A small network was shown many inputs. Here are its activations along a few directions, one row for each input.
In each table, some parts of the input vary, and every possible input appears once, in random order.
A made-up example of a description, with smaller parts first: one of 4 places along a line, together with either a single point or one of 9 places around a ring or (one of 3 separate values, together with one of 8 places around a ring).
Shared parts are said once, and a part with two or three values counts as separate values.
In the rows, zero is written as 128.

Other details of the inputs vary at random and push rows far along three fixed directions, the same in every table; ignore that.

Table:
x1: [ 99 110 108 153 146 108 109 156 162 194 116]
x2: [124 115 136 137 120 122 110 159 166 159 137]
x3: [150 137 101 106  96 131 164 126 137 123 167]
x4: [125 127 168 114  94 144 111 159 126  84 120]
x5: [114 126 150 125 136 138  95 137 125 131 116]
x6: [122 144 104 149 160 115 123  89 113 153 125]
x7: [129 128 101 139 145 121 149 120 142 183 136]
x8: [117 116 121 122 124 130 113 171 155 162 137]
x9: [137 126 134 108  79 150 115 173 160 119 162]
x10: [126 138 112 145 143 109 146 102 103 133 110]
x11: [127 129 150  83 103 140 111 156 120  81 134]
x12: [112 127 170 112 134 122  83 129 100  72 106]
x13: [137 137 141 112 111 126 154 113 109  88 127]
x14: [126 133 161 108  98 157 108 159 120  89 124]
x15: [141 139 133  97 129 123 142 105 104  97 137]
x16: [217 134  62 144 122 121 227  49 142 110 198]
x17: [103 134 131 143 175 103 123  77  84 126  86]
x18: [113 132 167 124 124 133  92 135  93  74  92]
x19: [121 144 139 109 148 126 135  82  73  86 107]
x20: [100 116 146 130 135 124 108 147 131 137 102]
x21: [146 148 129 124 117 138 140 108  99  98 132]
x22: [106 143 117 160 187  94 111  61  87 134  93]
x23: [106 130 166  96 138 138  98 130  90  80  96]
x24: [106 148 129 150 172 125 114  78  79 127  90]
x25: [153 123 130 106  95 120 155 142 151 118 161]
x26: [111 113 135 150 119 131 111 166 169 174 126]
x27: [210 137  71 129 119 143 206  76 141 110 199]
x28: [127 134 117 132 151 100 140  92 107 126 124]
x29: [157 136 113 125  90 121 159 116 146 117 171]
x30: [124 135  88 169 166 110 130 102 138 202 134]
x31: [101 118 123 171 140 125 111 155 163 195 109]
x32: [ 98 118 112 151 143 135 118 165 155 198 109]
x33: [103 113 149 127 141 121 104 145 132 137 104]
x34: [133 103  93 138 168 144 131 129 132 137 117]
x35: [ 98 113 120 161 138 122 118 166 154 188 103]
x36: [129 131 153  93  95 151 119 168 112  79 122]
x37: [159 140 123 118  99 140 158 120 142 127 167]
x38: [131 146 147 113 149 124 114  84  83  84 119]
x39: [164 104  70 154 148 123 175 112 160 157 151]
x40: [124 124 136 130 108 148 114 163 156 152 138]
x41: [114 120 123 131 114 144 125 177 152 164 124]
x42: [119 138 148 135 161 112 116  78  90 106 101]
x43: [146 114 153  77  48 145 133 192 165  75 168]
x44: [125 115 147 130 105 135 115 164 162 143 135]
Each input here is: one of 4 separate values, together with either a single point or one of 10 places along a line.
Changing only the choice among 4 separate values turns x26 into x19. The same change can be made to x22. Which row results?
Answer: x11
Change only the place on the line of 10 in x6. List by row number the other rows that result.
Answer: x5, x9, x14, x21, x24, x30, x37, x38, x40
Change only the place on the line of 10 in x13. List by row number the other rows that result.
Answer: x1, x10, x17, x20, x25, x28, x33, x35, x43

Table:
x45: [105 166 175 123 151  67  95  41  56  80 104]
x46: [116 103 153 107 123 157  80 188 148 116 122]
x47: [138 133 140  94  76 134 145 154 129  91 149]
x48: [ 95 126 113 150 155 129 109 151 143 201 112]
x49: [112 112 139 120  73 143 110 217 186 156 142]
x50: [150 134  93 135  85 138 171 150 177 189 178]
x51: [161 123  89 146 101 142 157 144 184 174 180]
x52: [154 123 134  98 104 149 129 140 131  89 154]
x53: [154 141 138 105  83 136 172 120 129  92 155]
x54: [103 125 104 162 170 110 135 114 128 200  99]
x55: [117 121 122 119 107 128 130 178 159 158 139]
x56: [143 157 123 140 143 111 171  61  86 110 120]
x57: [136 109 173  84 110 150 102 153 118  49 119]
x58: [141 136 121 140 145 117 133  90 101  94 123]
x59: [ 95 120 112 151 145 131 105 163 151 208 111]
x60: [113 134 111 169 140 124 124 140 143 202 120]
x61: [ 97 129 100 163 156 122 119 129 135 208 110]
x62: [117 126 167 121 141 146  79 130  95  70  98]
x63: [ 94 109 136 150 152 127  75 153 132 134  91]
x64: [155 153  95 138 139 108 199  61 110 141 150]
x65: [136 113 123 121 121 149 117 164 161 142 149]
x66: [146 149 105 144 156 123 148  58  94 107 134]
x67: [176 148 103  98  81 136 192 116 138 130 186]
x68: [130 148  68 179 147 113 169  95 149 226 144]
x69: [155 116 143  96 110 145 139 144 142  84 150]
x70: [144 138 140  86  93 146 143 147 126 102 155]
x71: [ 93 106 138 157 171 130  81 136 129 145  82]
x72: [106 117 122 141 179 131  88 120 111 145  94]
x73: [129 138 185  86  78 159  99 170 113  58 127]
x74: [101 110 131 154 173 126  94 118 122 139  87]
x75: [184 167 130 115  63 100 178  86 154 141 218]
x76: [133 102 130 129 118 144 121 180 181 148 144]
x77: [126 153 127 140 151 113 152  66  86 112 107]
x78: [125 106 175  85  86 153  82 186 132  46 124]
x79: [109 114 161 105 114 144 109 182 142 124 116]
x80: [161 125 118  96 107 131 156 124 132  83 163]
x81: [137 137 114 129 159 112 141  74  92  90 126]
x82: [121  98 167 130 116 147  82 190 157 114 111]
x83: [159 149  91 132 139 107 201  59 106 145 145]
x84: [135 115 171  83  93 163  90 167 121  49 133]
x85: [ 95 110 156 103 108 138  89 203 143 128 110]
x86: [155 152  94 140 131 109 199  56 108 139 146]
x87: [ 70 128 172 157 160  88  65 120 133 183  91]
x88: [151 149 128 106  80 126 165 123 124  90 157]
x89: [112 150 157 122 141 117 113  92  64  70  87]
x90: [ 78 130 136 146 168 129  85 139 113 166  87]
x91: [149 139 113 143 156 117 157  58 100 101 128]
x92: [181 124 107 117  96 133 186 111 152 113 180]
x93: [141 142 142 100  78 148 140 144 130  98 154]
x94: [125 140 127 130 143 118 151  87  95 119 112]
x95: [133 105 117 124 114 133 118 170 163 138 141]
x96: [168 130 126 119  97 126 153 121 131  81 160]
x97: [119 151 119 125 147 108 145  88  90 113 118]
x98: [122 132 141 108 163 120 112  84  72  56 103]
x99: [138 140 116 133 155 127 134  67  89  97 124]
x100: [102 133 105 176 157 101 126 119 126 193 101]
x101: [115 129 150 119 148 126  96 100  79  56  95]
x102: [149 117 133 102  94 138 131 146 136  79 151]
x103: [106 108 128 143 182 124  96 121 119 144  86]
x104: [104 109 129 143 185 124  97 121 120 143  89]
x105: [ 78 108 151 133 159 131  82 170 132 164  77]
x106: [134 134 157 125 156 127 114  80  76  54  97]
x107: [124 123 105 174 167 124 114 113 133 177 115]
x108: [ 82 118 137 130 151 120  85 158 119 154  82]
x109: [150 128  88 129  88 121 177 158 176 186 173]
x110: [128 115 144 138  93 138 130 189 174 165 136]
x111: [133 101 118 119 111 137 114 185 173 144 141]
x112: [146 129  90 136  82 124 175 155 179 183 172]
x113: [142 131  65 173 166 118 160  94 154 208 153]
What do these inputs look like to the network?
Answer: one of 3 separate values, together with either a single point or (one of 2 separate values, together with one of 11 places along a line)
Changing only the choice among 3 separate values turns x83 into x108. The same change can be made to x57. Which row results?
Answer: x95
Changing only the choice among 3 separate values turns x91 into x66. The same change can be made to x87. Which row results?
Answer: x75
Change only the choice among 2 separate values in x54. List by row number the other rows that result.
Answer: x57
Change only the choice among 2 separate values in x78. List by row number the other rows that result.
Answer: x112
Change only the choice among 3 separate values in x98. List by row number the other rows that result.
Answer: x65, x69
A walk changes only the place on the line of 11. It starts at x90 and steps to x48. List the rest of the walk in order.
Answer: x70, x67, x59, x61, x50, x93, x68, x73, x60

Table:
x114: [145 131 114 156 136 141 131 103 130 139 138]
x115: [153 147 135  71  93 127 171 116 112  91 158]
x116: [135 126  86 137 157 130 143 115 138 167 143]
x117: [102 120 118 137 181 133  98 112 106 147 101]
x118: [129 107 178  94  95 149  71 180 147  73 146]
x119: [128 122 188  87 121 145  71 145 105  34 120]
x120: [140 127  92 166  97 124 167 159 179 207 153]
x121: [ 71 131 183 132 159 118  50 132  98 130  75]
x122: [125 129 109 147 174  98 117  62 103 116 114]
x123: [114 143 122 151 126 136 122 144 138 174 123]
x124: [104 132 114 158 190 138  99  92  89 142  90]
x125: [140 133 144 117  84 139 161 149 133 104 133]
x126: [131 125  97 170 175 121 152  81 108 141  99]
x127: [147 122  97 156 145 119 144 108 150 165 142]
x128: [103  93 152 139 109 176  61 228 185 163 119]
x129: [158 127 109 101 137 126 180  80  96  73 137]
x130: [112 116 193  91  86 124  96 179 132  67 115]
x131: [149 110  90 151 137 112 152 127 162 171 151]
x132: [ 89  98 160 137 148 135  38 192 158 142 105]
x133: [138 136 100 169 176 112 135  61 115 159 131]
x134: [165 125 132 117  54 127 184 168 189 141 182]
x135: [114 143  88 144 150 115 148 120 135 203 134]
x136: [153 151 111  94 105 125 183 101 112 117 157]
x137: [ 99 148 132 166 168 115 111  87  86 149  79]
x138: [127 119  93 138  99 131 175 178 186 202 150]
x139: [159 165 136 113 119 107 170  54  81  79 141]
x140: [155 158 149  89 104 100 160  72  71  39 145]
x141: [ 88 111 154 143 174 151  58 143 100 112  57]
x142: [117 123  95 131 136 108 155 144 148 198 132]
x143: [138 135 152 102  88 120 126 146 138 107 149]
x144: [143 134 149 104  65 127 123 183 175 132 181]
x145: [124 135 107 125 191 118 124  75  90 125 112]
x146: [125 138 151 101 107 104 123 112 100  70 128]
x147: [120 124 102 140 184 124 147  81  88 112  91]
x148: [123 116  95 140 187 106 152  83 111 146 105]
x149: [142  97  83 153 112 114 140 163 201 190 168]
x150: [160 151 113 119  93 130 187 105 111 108 150]
x151: [127 149 139  97 102 147 139 129 108 107 140]
x152: [119 146  95 156 130 130 143 139 147 199 140]
x153: [157 174 160 104  95 136 155  62  66  45 144]
x154: [136 115 104 161 168 100 151  89 134 151 122]
x155: [156 142 106 103 144 139 164  67  80  72 130]
x156: [174 142 116 128 116 134 158  90 128  98 166]
x157: [ 99 129 109 147 194 137 101  92  89 144  88]
x158: [174 131 106 133 113 135 171 100 121  93 153]
x159: [ 96 152 137 163 170 108 101  86  92 153  90]
x160: [119  95 117 147 111 132  90 185 204 187 157]
x161: [113 133 193  85  69 172  83 187 122  72 122]
x162: [128 106 175  91 106 143  75 173 136  62 126]
x163: [151 128 141 123 105 155 119 145 138  92 147]
x164: [137 133 101 166 173 116 136  70 112 147 113]
x165: [128 143  86 150 139 118 171 106 117 173 127]
x166: [ 97 133 134 158 155 108 110 115 106 154  85]
x167: [115 126 128 162 121 122 141 143 147 166 112]
x168: [145 167 120  98 118 132 168  80  83  87 143]
x169: [156 145  99  99  90 132 195 123 125 118 162]
x170: [150 160 113  96 113 130 182  80  87  92 140]
x171: [138 120  84 133 166 118 151  99 132 166 132]
x172: [107 103 110 128 174 122 111 134 121 148 100]
x173: [108 106 120 151 143 120  80 158 171 167 131]
x174: [121 132 156  83 122 118 145 119  95  76 111]
x175: [ 68 131 160 130 160 140  67 148  86 125  56]
x176: [133 140 132  99 148 148 122  97  78  61 118]
x177: [132 121 107 168 176 103 147  77 120 142 110]
x178: [123 148  95 136 145 116 160  94 119 185 142]
x179: [167 126 122 106  54 123 175 173 182 146 190]
x180: [142 126  86 150 146 139 149 117 138 162 135]
x181: [139 113 121 100 113 153 136 157 130  93 134]
x182: [153 169 160  91 103 109 146  62  75  49 157]
x183: [162 117 131 109 101 113 157 107 136  61 160]
x184: [117 135 196  92  86 143  80 176 127  74 126]
x185: [112 138 201  79 109 129  83 136  86  41 100]
x186: [110 141 134 145 143 108 110 123 131 167 124]
x187: [151 100 103 146 109 130 142 171 188 168 161]
x188: [ 92 132 128 152 136 102  90 140 150 181 124]
x189: [148 104  96 145 106 150 145 179 177 164 149]
x190: [114 137 134 151 125 118 116 132 145 181 134]
x191: [154 125 111 100  73 130 196 163 169 145 173]
x192: [105 103 157 136 136 144  60 185 159 136 113]
x193: [ 80 108 156 117 186 138  54 137  98 119  73]
x194: [147 105 122  94  95 157 133 187 168 125 160]
x195: [123 136 189  99  68 161  88 193 137  80 131]
x196: [136 129  90 170 156 138 133 117 147 182 131]
x197: [177 129 123 113  95 134 157 118 154 113 189]
x198: [131 139 166 114 107 121 142 111 102  70 113]
x199: [123 110 113 158 153 125 116 128 135 149 109]
x200: [ 90 105 172 128 116 121  88 189 157 144  96]
x201: [118 115 132 147  89 137 115 199 196 201 138]
x202: [152 155 125 117  93 104 158  84 126 114 177]
x203: [175 132 115 117 118 122 163  93 130  99 164]
x204: [136 119  91 158 167  97 139  91 126 152 131]
x205: [ 88 131 129 153 161 120 124 123 102 150  77]
x206: [ 86  93 162 142 169 116  62 152 126 109  74]
x207: [ 93 119 160 128 108 153  81 196 145 147  94]
x208: [131 123  98 147  93 107 142 158 198 209 167]
x209: [ 85  99 167 152 173 130  65 140 111 104  55]
x210: [105 135 111 157 194 135  99  97  90 138  89]
x211: [136 137 113 161 173 127 128  67  90 116 101]
x212: [145 121 120 112 121 150 138 138 114  87 131]
x213: [ 86 124 161 124 113 158  75 195 139 151 105]
x214: [128 132 152  77  90 139 125 168 139 110 150]
x215: [ 87 113 166 130 125 125  76 181 134 138  89]
x216: [168 158 129 122  77 128 176  99 136 124 181]
x217: [154 113 136 130 103 144 146 142 142  88 138]
x218: [119  99 157  78 114 157  94 186 121  65 113]
x219: [130 112  84 167 159 130 155 124 147 175 119]
x220: [122 145 159  80 119 129 124 110  88  84 127]
x221: [179 121 120 123  69 154 155 157 189 136 198]
x222: [124 129 105 153 125  88 158 103 150 168 138]
x223: [ 86 133 114 134 180 107 120 104  78 153  77]
What do these inputs look like to the network?
Answer: one of 2 separate values, together with one of 5 places along a line, together with one of 11 places along a line
Changing only the place on the line of 5 turns x167 into x120. The same change can be made to x130. Which row results?
Answer: x140
Changing only the place on the line of 5 turns x206 into x118. The same change can be made to x174. Which row results?
Answer: x220
Changing only the place on the line of 5 turns x208 into x202. The same change can be made to x201. Which row results?
Answer: x216
Change only the choice among 2 separate values in x187. List by row number the other rows that result.
Answer: x215
Change only the choice among 2 separate values in x178. List by row number the other rows that result.
Answer: x117
A walk changes only the place on the line of 11. It starts at x148 and steps to x129. List the rest of the walk in order.
Answer: x147, x219, x126, x217, x209, x177, x154, x206, x183
